These are the activations of a small neural network, seen along a few directions. Each row is one input.
In each table, some parts of the input vary, and every possible input appears once, in random order.
Descriptions start from the smaller parts, as in this example, which fits no table here: line(4) and (point or ring(11) or (values(3) and ring(5))).
Shared parts are said once, and a part with two or three values counts as separate values.
In the rows, zero is written as 128.

Table:
r1: [110 124 117 140 148 105 130  83 120 116 173 140 132 123 104]
r2: [110 127 116 130 151  99 119  78 113 114 186 144 120 111  95]
r3: [147 116 137  83 155  84  76 100  68 105 174 124 121 115  99]
r4: [134 132 156  83 142 129 108 131 137 117 146 147  37  66 136]
r5: [136 101 133 144 127 127 146 145 100 152  92 136 208 162 141]
r6: [ 87 157 121 134 118 119 144 126 166 118 130 132 106 128 109]
r7: [ 74 151 125 153 105 156 156 153 175 129 107 130 155 146 123]
r8: [182 131 121 101 142 113  95 150  92 108 144 109  86 117 125]
r9: [150 112 135 109 146  91  99 105  84 112 143 122 144 137 117]
r10: [127 136 149 135  92 189 142 140 163 158  88 122 128 120 165]
r11: [149 110 134 120 143  97 109 110  90 119 129 122 157 145 125]
r12: [107 121 119 150 146 113 140  90 126 120 161 137 145 133 112]
r13: [140 103 132 140 133 123 136 134 100 143  96 134 196 163 138]
r14: [174 117 105 134 115 140 123 160 116 139  93 110 141 146 150]
r15: [ 91 164 119  99 137  92 120 115 149 122 167 147  64  96  83]
r16: [125 136 150 138  83 195 148 148 165 166  86 118 143 118 166]
r17: [ 83 155 122 142 114 131 148 133 170 120 120 130 122 135 116]
r18: [136 132 155  96 131 136 116 128 144 120 134 141  50  80 144]
r19: [132 135 151 126 106 164 133 130 158 140 101 125  94 110 163]
r20: [104 117 120 157 145 122 149  98 131 125 150 135 158 142 118]
r21: [177 120 109 129 121 131 116 155 112 130 104 107 126 141 146]
r22: [ 69 148 128 158  98 161 161 164 176 135 107 128 168 144 127]
r23: [143 106 132 135 137 114 127 125  98 135 105 128 183 159 136]
r24: [171 114 102 137 108 149 130 167 119 148  85 114 156 148 152]
r25: [ 78 153 123 148 110 144 152 142 173 124 112 129 139 142 120]
r26: [180 124 113 122 127 123 110 152 106 121 116 106 112 134 140]
r27: [136 133 154 108 122 143 122 127 149 125 122 134  63  92 152]
r28: [182 127 117 112 134 117 103 150 100 114 129 107  99 127 133]
r29: [ 95 110 124 168 141 144 164 121 137 140 133 138 185 157 125]
r30: [108 130 114 118 155  94 106  74 104 114 200 148 109  98  85]
r31: [146 108 133 128 140 104 118 116  94 126 116 124 169 153 132]
r32: [168 111 101 139  99 154 138 175 121 157  82 115 169 147 155]
r33: [ 92 162 120 112 130 100 130 117 156 119 154 141  78 108  92]
r34: [150 114 136  97 150  87  88 102  77 108 158 123 133 127 108]
r35: [180 135 123  87 151 109  86 151  82 104 159 112  75 105 116]
r36: [135 134 153 118 114 153 128 128 154 132 111 128  78 102 158]
r37: [ 90 160 121 124 123 108 138 121 162 117 142 136  92 119 101]
r38: [130 135 150 131  99 177 137 134 161 148  93 123 111 117 165]
r39: [100 114 122 163 144 134 156 109 135 132 140 136 171 151 122]
r40: [ 91 106 128 172 136 150 172 133 138 148 131 137 196 158 127]
Changing only one part turns r6 into r17. The same change can be made to r36. Which row results?
Answer: r19
Changing only one part turns r4 into r10. The same change can be made to r3. Which row results?
Answer: r13
What do these inputs look like to the network?
Answer: ring(5) and line(8)
Start at r14 and move only the ring(5) part, one step at a time. The first step leads to r38. Which rows follow, in order?
Answer: r25, r39, r23
Which other rows does r30 become when the line(8) part takes its other values? List them by row number.
Answer: r1, r2, r12, r20, r29, r39, r40

Table:
r41: [133 158 138  81 118 101  91 109 137 107 142 125  46  88 116]
r42: [113 146 124 160  81 206 170 166 197 162  90 119 117 120 164]
r43: [121 125  93 115 177  65 103  94  82  98 218 142 113 113  63]
r44: [ 89 111 121 178 114 133 175 135 138 156  80 133 250 195 131]
r45: [169  63 186 115 157 145 108  61  71 146 143 144 153 104 172]
r46: [106 148 132 111 163  81 115  72 139  90 188 143  43  95  95]
r47: [154 111  92 184 101 159 157 161 129 150  66 103 219 194 157]
r48: [149 142 134  99 120 138 120 165 143 131 107 132  62  99 143]
r49: [178 113 116 116 139 107 110 175  87 114 110 108 143 153 133]
r50: [ 41 148 157 158  98 189 179 141 206 148 103 147 149 125 142]
r51: [154 142 115  89 141  87  80 128  80 105 163 112 112 122  91]
What do these inputs look like to the network?
Answer: point or (values(2) and line(5))
Which other rows does r47 become when the values(2) part takes its other values? List them by row number.
Answer: r42

Table:
r52: [132 119 139 106 155  95 103  93  96 112 166 137 114 112 110]
r53: [115 140 141 104 146 108 112  90 133 111 171 142  63  88 111]
r54: [139 133 143 122 106 162 132 148 149 142  99 123 107 115 157]
r55: [176  95 126 142 127 145 129 143  98 144  96 115 173 153 160]
r56: [128 151 117 111 128 110 115 139 135 112 140 123  85 116 110]
r57: [168 102 132 136 122 145 127 144 106 142  93 117 164 148 160]
r58: [130 142 141 123 101 174 135 149 168 142 105 126  81  99 158]
r59: [ 97 124 126 161 114 146 159 133 149 144 103 131 188 159 133]
r60: [127 125 141 104 152  97 105  92 105 112 166 139 102 107 110]
r61: [ 72 149 130 156 105 169 169 141 192 143 115 140 126 123 134]
r62: [149 128 108 117 138  97 109 139  99 115 136 119 133 140 110]
r63: [145 106 131 113 161  93 103  94  78 114 170 134 136 122 110]
r64: [156 122 103 121 141  96 110 138  90 117 138 118 143 145 110]
r65: [138 113 136 109 158  94 103  93  87 113 167 136 125 117 110]
r66: [103 118 122 165 117 143 159 132 140 144 103 129 198 165 134]
r67: [122 130 142 103 150 100 107  91 114 112 167 140  89 101 110]
r68: [ 91 130 129 158 112 149 161 135 157 144 104 132 176 153 133]
r69: [121 160 115 112 123 121 119 139 154 110 146 125  58 102 111]
r70: [143 128 143 123 109 157 130 148 140 142  96 122 120 122 157]
r71: [153  99 126 118 165  94 104  94  70 116 174 131 145 127 110]
r72: [120 106 110 177 124 143 160 128 124 147 107 124 217 176 135]
r73: [111 112 117 170 120 142 159 130 132 145 104 127 208 171 135]
r74: [112 144 140 105 143 112 114  89 143 110 174 143  49  81 113]
r75: [148 122 142 125 111 153 129 147 131 142  94 121 132 129 157]
r76: [132 146 116 111 130 106 113 139 125 113 138 122  98 123 109]
r77: [ 86 135 130 157 110 153 163 136 165 144 106 134 164 146 133]
r78: [137 141 115 112 132 102 111 139 116 113 136 121 110 129 109]
r79: [154 116 140 127 114 149 128 146 123 141  92 120 143 135 158]
r80: [ 81 140 131 156 109 158 165 138 174 144 108 136 152 139 133]
r81: [165 115  97 127 146  96 111 138  82 119 141 116 153 150 110]
r82: [ 77 144 131 156 107 163 167 139 183 143 111 138 139 131 133]
r83: [135 138 142 122 104 168 134 149 158 142 102 125  94 107 157]
r84: [124 156 116 111 126 115 117 139 144 111 143 124  72 109 110]
r85: [143 135 112 114 135  99 110 139 108 114 136 121 122 134 109]
r86: [119 135 142 103 148 104 109  91 124 111 169 141  76  94 111]
r87: [160 109 136 131 118 147 127 145 114 142  92 118 154 142 159]
Changing only one part turns r69 into r74. The same change can be made to r84. Which row results?
Answer: r53
What do these inputs look like to the network?
Answer: line(4) and line(9)
Which other rows does r68 become when the line(9) part takes its other values? List them by row number.
Answer: r59, r61, r66, r72, r73, r77, r80, r82
